Each row below holds a small network's activations on one input, seen along a few directions.
Each table varies a few parts of the input and shows all the possible inputs, shuffled.
A made-up example of a description, with smaller parts first: one of 2 separate values, together with either a single point or one of 11 places along a line or (one of 6 places along a line, together with one of 8 places around a ring).
Shared parts are said once, and a part with two or three values counts as separate values.
(in the rows, 100 means zero)

Other details of the inputs vary at random and push rows far along three fixed directions, the same in every table; ignore that.

Rows:
x1: [108 115 130 143 79 114 94 108 126 110 101 162 125]
x2: [68 70 120 95 98 121 81 122 64 77 102 102 109]
x3: [62 68 116 96 103 127 83 120 66 99 118 105 101]
x4: [80 74 101 67 91 87 111 110 83 74 98 71 70]
x5: [112 112 127 154 86 121 118 110 108 120 103 160 116]
x6: [93 122 101 104 113 102 116 87 134 94 83 126 91]
x7: [84 89 100 117 109 123 65 133 75 91 97 103 140]
x8: [73 92 87 48 120 103 119 73 91 78 100 94 81]
x9: [162 127 70 133 118 92 88 108 109 124 70 57 115]
x10: [96 94 106 77 95 81 96 105 109 98 108 82 73]
x11: [145 142 61 119 144 100 93 108 113 123 58 66 124]
x12: [116 103 110 119 89 97 127 102 115 89 86 111 99]
x13: [135 109 72 87 104 74 98 121 106 112 82 51 99]
x14: [79 96 103 117 111 118 50 124 90 100 112 110 127]
x15: [75 91 117 93 79 92 104 87 89 88 107 111 86]
x16: [121 103 93 84 93 94 102 92 96 110 108 103 110]
x17: [93 88 77 66 104 75 93 80 95 93 97 37 69]
x18: [67 93 106 86 78 92 105 97 102 84 110 111 104]
x19: [92 88 119 69 73 94 132 82 94 84 119 128 83]
x20: [71 88 133 119 92 120 89 98 103 80 113 137 96]
x21: [89 78 95 59 95 98 110 74 83 79 114 84 71]
x22: [89 94 99 103 110 128 64 107 67 100 121 116 140]
x23: [107 108 109 114 84 88 116 80 116 98 96 113 99]
x24: [102 102 86 103 101 95 109 120 109 115 107 95 107]
x25: [111 107 116 114 90 85 105 99 122 104 102 117 86]
x26: [107 88 85 90 134 117 51 95 54 101 115 59 116]
x27: [116 103 96 90 81 71 166 90 139 102 102 100 60]
x28: [67 79 98 56 80 80 101 93 93 87 107 78 80]
x29: [93 116 95 103 114 108 138 92 124 105 84 124 92]
x30: [81 84 106 122 110 138 78 108 77 103 108 106 104]
x31: [78 106 76 92 148 119 54 93 75 101 84 63 119]
x32: [110 121 133 147 72 111 107 93 111 112 97 160 131]
x33: [130 114 94 121 106 89 93 92 127 113 92 88 91]
x34: [172 133 72 116 123 82 85 93 94 139 96 69 119]
x35: [116 102 93 77 71 64 161 102 141 111 101 102 68]
Each input here is: one of 5 separate values, together with either a single point or one of 6 places along a line.
Q: The inputs of x25 and x5 match in every part but the choice among 5 separate values. If x6 is changed in the same way as x25 into x5, which row does it become?
A: x29
Q: Start at x7 and move only the place on the line of 6, one step at a time. The first step leads to x13. Which rows follow, in order?
A: x2, x4, x12, x9
Q: List by row number the other rows that have the choice among 5 separate values in common with x8.
A: x16, x19, x21, x22, x26, x34
Q: List by row number the other rows that have the choice among 5 separate values in common with x17.
A: x15, x18, x23, x28, x31, x32
Q: Which other rows does x30 become when the place on the line of 6 takes its other values? List them by row number.
A: x3, x5, x24, x27, x35

Rows:
x36: [79 78 99 65 94 114 81 69 70 70 104 89 88]
x37: [156 117 68 90 148 88 55 86 78 120 91 39 116]
x38: [112 114 82 91 108 56 125 86 128 113 73 49 52]
x39: [99 86 112 62 62 63 151 122 123 68 88 97 62]
x40: [87 71 102 120 119 142 36 136 39 118 132 77 135]
x41: [47 75 128 74 104 139 69 76 51 55 122 131 108]
x42: [86 106 82 95 125 112 84 113 98 91 85 96 132]
x43: [125 140 94 131 101 83 139 77 169 109 86 134 89]
x44: [99 112 70 33 98 55 152 101 134 78 82 62 64]
x45: [119 119 109 110 83 88 126 64 96 103 88 113 98]
x46: [54 85 96 83 124 106 81 91 108 78 105 88 77]
x47: [93 92 131 128 117 155 98 112 81 103 111 166 126]
x48: [46 47 134 91 88 134 86 127 48 77 136 131 90]
x49: [99 99 85 99 131 127 92 101 87 107 111 105 114]
x50: [129 115 58 115 145 100 42 106 108 127 74 26 93]
x51: [127 115 62 78 130 83 62 112 89 163 120 54 118]
x52: [136 133 133 162 32 86 165 115 161 108 83 191 131]
x53: [145 131 83 111 101 90 159 83 145 121 98 138 97]
x54: [134 109 74 121 122 84 43 124 105 136 96 21 102]
x55: [62 61 93 50 91 80 90 135 74 68 102 52 77]
x56: [58 47 139 84 93 136 85 128 49 75 129 127 87]
x57: [82 69 115 72 74 94 81 88 66 80 127 79 94]
x58: [48 82 109 56 96 84 75 93 111 109 123 91 81]
x59: [146 140 83 172 130 114 77 102 127 135 73 82 128]
x60: [111 117 89 106 84 101 129 105 130 92 68 120 107]
x61: [129 99 64 72 108 77 150 90 115 116 94 51 68]
x62: [58 102 126 108 76 119 149 93 129 64 94 194 117]
x63: [95 88 136 140 63 124 73 94 75 94 133 147 139]
x64: [171 127 122 117 66 71 133 84 126 106 94 128 96]
x65: [123 124 98 146 142 158 59 120 72 127 105 128 153]
x66: [59 56 85 56 79 78 90 130 81 73 118 48 88]
x67: [118 115 103 161 129 143 69 113 57 142 93 113 144]
x68: [61 80 128 83 98 96 125 90 127 68 98 127 56]
x69: [70 84 83 122 141 146 39 131 48 97 81 68 152]
x70: [116 111 119 178 115 129 30 131 92 123 95 112 134]
x71: [78 76 114 84 54 59 133 98 143 83 119 93 49]
x72: [139 143 81 156 121 100 89 119 95 137 58 88 146]
x73: [106 101 152 149 73 113 104 114 128 92 95 163 94]
x74: [135 127 74 83 112 77 109 62 113 101 98 84 101]
x75: [63 82 92 27 90 75 71 73 72 99 137 78 87]
x76: [143 125 50 90 151 91 56 74 81 119 97 41 124]
x77: [129 115 80 98 110 89 136 97 105 129 92 75 85]
x78: [112 115 80 88 109 61 125 87 133 112 78 44 54]
x79: [72 101 107 71 94 77 138 83 143 73 99 104 45]
x80: [55 44 112 25 75 75 95 86 57 52 128 65 49]
x81: [153 116 99 135 58 73 155 108 140 132 119 131 100]
x82: [54 106 139 90 47 96 140 103 130 92 112 192 118]
x83: [113 115 71 75 100 59 143 104 119 104 68 51 80]
x84: [134 122 87 96 98 78 117 67 100 112 88 73 94]
x85: [81 101 126 129 112 140 89 123 90 85 84 157 143]
x86: [42 53 116 83 102 160 84 105 56 75 117 130 93]
x87: [109 110 125 135 77 124 118 66 99 91 98 155 126]
Q: The inputs of x79 and x44 match in every part but one. If x70 is changed in the same way as x79 into x44, which row does it become?
A: x55
Q: The inputs of x65 and x41 match in every part but one. If x81 is changed in the same way as x65 into x41, which row does it become?
A: x63
Q: What do these inputs look like to the network?
A: one of 4 separate values, together with either a single point or one of 4 places along a line or one of 8 places along a line
Q: Start at x56 and move only the place on the line of 4, one step at a time. The first step leads to x48. Which rows follow, in order?
A: x40, x81
Q: Which other rows does x76 become when the place on the line of 8 takes its other values? List them by row number.
A: x36, x37, x41, x45, x74, x84, x87
